Each row below holds a small network's activations on one input, seen along a few directions.
Each table varies a few parts of the input and shows all the possible inputs, shuffled.
Descriptions start from the smaller parts, as in this example, which fits no table here: one of 5 places around a ring, together with either a single point or one of 9 places around a ring or (one of 3 separate values, together with one of 6 places along a line).
Shared parts are said once, and a part with two or three values counts as separate values.
In the rows, zero is written as 128.

Rows:
R1: [153 156 111 119 216  72 199 113 100 197 129]
R2: [ 72 101 139 132  33 105  87 128 125  70 123]
R3: [ 76  91  74 123 122 156 181 192 131  91 154]
R4: [116  98 202 144  48 129 113 103  96 142  70]
R5: [125 122  96 178 214 137 147 175 120  84 164]
R6: [141  74  96 125 123 211 184 102 149 220 149]
R7: [161 130 196 123 146 113  74 102 102 102  44]
R8: [164 146 160 169 122 104  85 116 130  33 112]
R9: [132 117 183  85 199 138 110 100  55 129 114]
R10: [145 209 169  64 194 107 155 102  78 162 103]
R11: [158 107  74 176  60 161 117 154 233 130 178]
R12: [138 214  77 154 210 106 172 176 133 121 168]
R13: [153 215 148 153 120  40  91 103 125  95 150]
R14: [ 94 128 123 126  33 152  68  75 185 112 155]
R15: [ 87 103 172  76 104 203 127  63 125 208 148]
R16: [105  62  92  84 122 160 187 160  79 168 105]
R17: [139 196 196 143 144  46  98  71 104 167  86]
R18: [146  90  96  97 220 137 158 134  89 124  92]
R19: [ 73  98  70 130 125 192 159 132 202 140 189]
R20: [118  87  69 137  62 114 108 214 160  80 141]
R21: [154 196  63 146 153  40 118 182 174  96 135]
R22: [120 102 194 106  95 177 161 126  49 172 121]
R23: [179 128  73 147 155 105  95 197 171  34 116]
R24: [124 103 199 135  51 167  75  52 159 197 125]
Q: What do these inputs look like to the network?
A: one of 4 places along a line, together with one of 6 places around a ring
Q: The inputs of R18 and R1 match in every part but the place on the line of 4. If R23 is changed in the same way as R18 into R1, which row does it become?
A: R21
Q: Change only the place on the line of 4 in R14. List by row number the other rows that result.
A: R2, R8, R13
Q: Change only the place on the ring of 6 in R2. List by row number the other rows that result.
A: R3, R4, R16, R20, R22

Rows:
R25: [156  89 154 130 140 146  97 124  81  92 109]
R26: [102 146 140  89  86  85 112 148 134  92 113]
R27: [134 113 154 139 108  91 111  92 134 154  75]
R28: [119  40  98 177  67 207 114 145 167  92 161]
R29: [131 133 172  87 162 169 120  77 106 153 111]
R30: [139 170 151  92 123 126  84  89 170 126 130]
R31: [133 162 111 108 203 135 129 129 144 141 165]
R32: [136 145  97 159 144  67 121 141 167 142 117]
R33: [ 65  65 114 126  51 190 170 164 166 135 156]
R34: [100 112 166  85 130 131 150 144  71 134  99]
R35: [118  98  85 150  34 205 155 129 147 170 180]
R36: [150 102 135 157 184 143 142 144 100  84 122]
R37: [122 149 189 113 127 142 102  62 137 133 120]
R38: [152 137 136  99 114 142 135 104  61 158 117]
R39: [157 132 132 140 108 112  68 141 142  65 119]
R40: [103  91 123 132  93 237 140  99 196 164 175]
R41: [102  57  85 160  66 174 136 124 192 177 117]
R42: [145 109 169 160 118 129  94 120 110  80 121]
R43: [159 114  94 152 182 114 118 175 122  84 158]
R44: [142 128  78 135 177  84 132 155 146 158 108]
R45: [136 190 101 148 106  97 131 130 130 117 152]
R46: [123 145 151 114 199 158 153  90 124 146 130]
R47: [ 93 126 145 113 170 124 185 160  91 126 118]
R48: [120 179 127 125 161 115 116  98 177 110 160]
R49: [158 177 121 115  80 108 108 123 117 133 142]
R50: [149 144 115 127 107  84  92 132 163 155  89]
R51: [148  98 141 117 146 121 127 116  96 181  78]
R52: [141 149 157 126  79 120 123  86  86 142 118]
R53: [149 106 121 143 185 111 165 140 117 171  94]
R54: [147 143 118 129 150 132 178 119  80 147 135]
R55: [ 94 144 103  99 161  97 157 181 123 113 131]
R56: [ 80 127 180 109  92  98 126 122 100 108 100]
R57: [ 78 157 122 122 124  75 139 161 142  89 132]
R58: [159 163  79 125 156 110 154 155 102 144 172]
R59: [138 141 115 178 147 100  98 161 141  62 155]
Q: The inputs of R28 and R40 match in every part but one. If R25 is changed in the same way as R28 into R40, which row does it become?
A: R29
Q: What do these inputs look like to the network?
A: one of 5 separate values, together with either a single point or one of 6 places around a ring
Q: Change only the choice among 5 separate values in R43. List by row number the other rows that result.
A: R31, R44, R55, R58

Rows:
R60: [129 175 150 121 122 107 133  99 145 116 127]
R61: [167 103 130 150 138 129 108 118 119 103 112]
R62: [121 132 153  95 150 152 121 120  97 155 139]
R63: [127 130 132 119 158 146 147 109 113 182 120]
R64: [150 129 109 152 109  84 109 128 145  97 118]
R65: [126 167 125 100 132 129 115 133 137 147 145]
R66: [142 125 151 146 159 141 115 130 127  91 138]
R67: [128 160 117 120 142 129 129 138 153 178 137]
R68: [116 123 128  94 130 111 159 154  95 115 118]
R69: [149 105 110 141 177 146 147 138 137 136 134]
R70: [ 95  53 127 131  44 209 107 104 194 144 129]
R71: [148 120 112 126 166 156 130 132 117 102 134]
R72: [145 118 166 119 122 124  99 104 103 152 113]
R73: [128 140  88 127 139 101 125 143 143  98 154]
R74: [131 130  84 149 148  96 142 145 160 131 148]
R75: [105 129 167 114 125 100 144 150 103 104 113]
R76: [150 162 131 125 101 110 105 104 136 135 100]
R77: [129 116 143 123 101  98 112 149  96 126  92]
R78: [110 151 115 151 133  95 120 129 148  79 134]
R79: [111 141 174 120 144 137 113 102 102 136 130]
R80: [103  94  89 170  32 207 168 130 137 137 170]
R81: [107 114 115 123 144 108 168 156 110 153 111]
Q: What do these inputs look like to the network?
A: either one of 2 separate values or (one of 4 places along a line, together with one of 5 separate values)
Q: Change only the place on the line of 4 in R64. List by row number the other rows that result.
A: R73, R74, R78

Rows:
R82: [157 181 171 126 139  72  55  84 134  80 126]
R83: [102  92  75 120 133 201 173 152 167 193 162]
R84: [115  99 173 116  67 121  78 114 109  70 107]
R85: [100 122 143  90 114 210 199  95 117 209 116]
R86: [126 108 138 128  19 183 113  72 168 128 148]
R87: [105 104  83 154  14 160 105 147 202 132 155]
R88: [176 190 186 108 162  74  83  71  94 142  87]
R89: [118 109 164 110  43 187 145  62 120 200 107]
R90: [143 186  77  94 207  72 158 164 111 158 143]
R91: [124  95  90 121 196 140 179 167  92 124 111]
R92: [144 173  83 162 202  66 115 183 158  88 179]
R93: [156  89 201 131 134 135 102  85  69 123  75]
R94: [108  94  88 168 158 117 157 186 127  70 148]
R95: [146 178 105 144 106  33  80 163 158  91 146]
R96: [121 102 180 102 188 159 148 134  68 141  97]
R97: [138 186 172  93 234  91 143 108  87 164 110]
R98: [134  86 121 170  90  96 103 162 138  56 112]
R99: [ 90 110  53 167  98 187 167 155 187 134 176]
Q: What do these inputs look like to the network?
A: one of 3 separate values, together with one of 6 places around a ring
Q: The inputs of R89 and R86 match in every part but the place on the ring of 6. If R88 is changed in the same way as R89 into R86, which row does it become?
A: R82
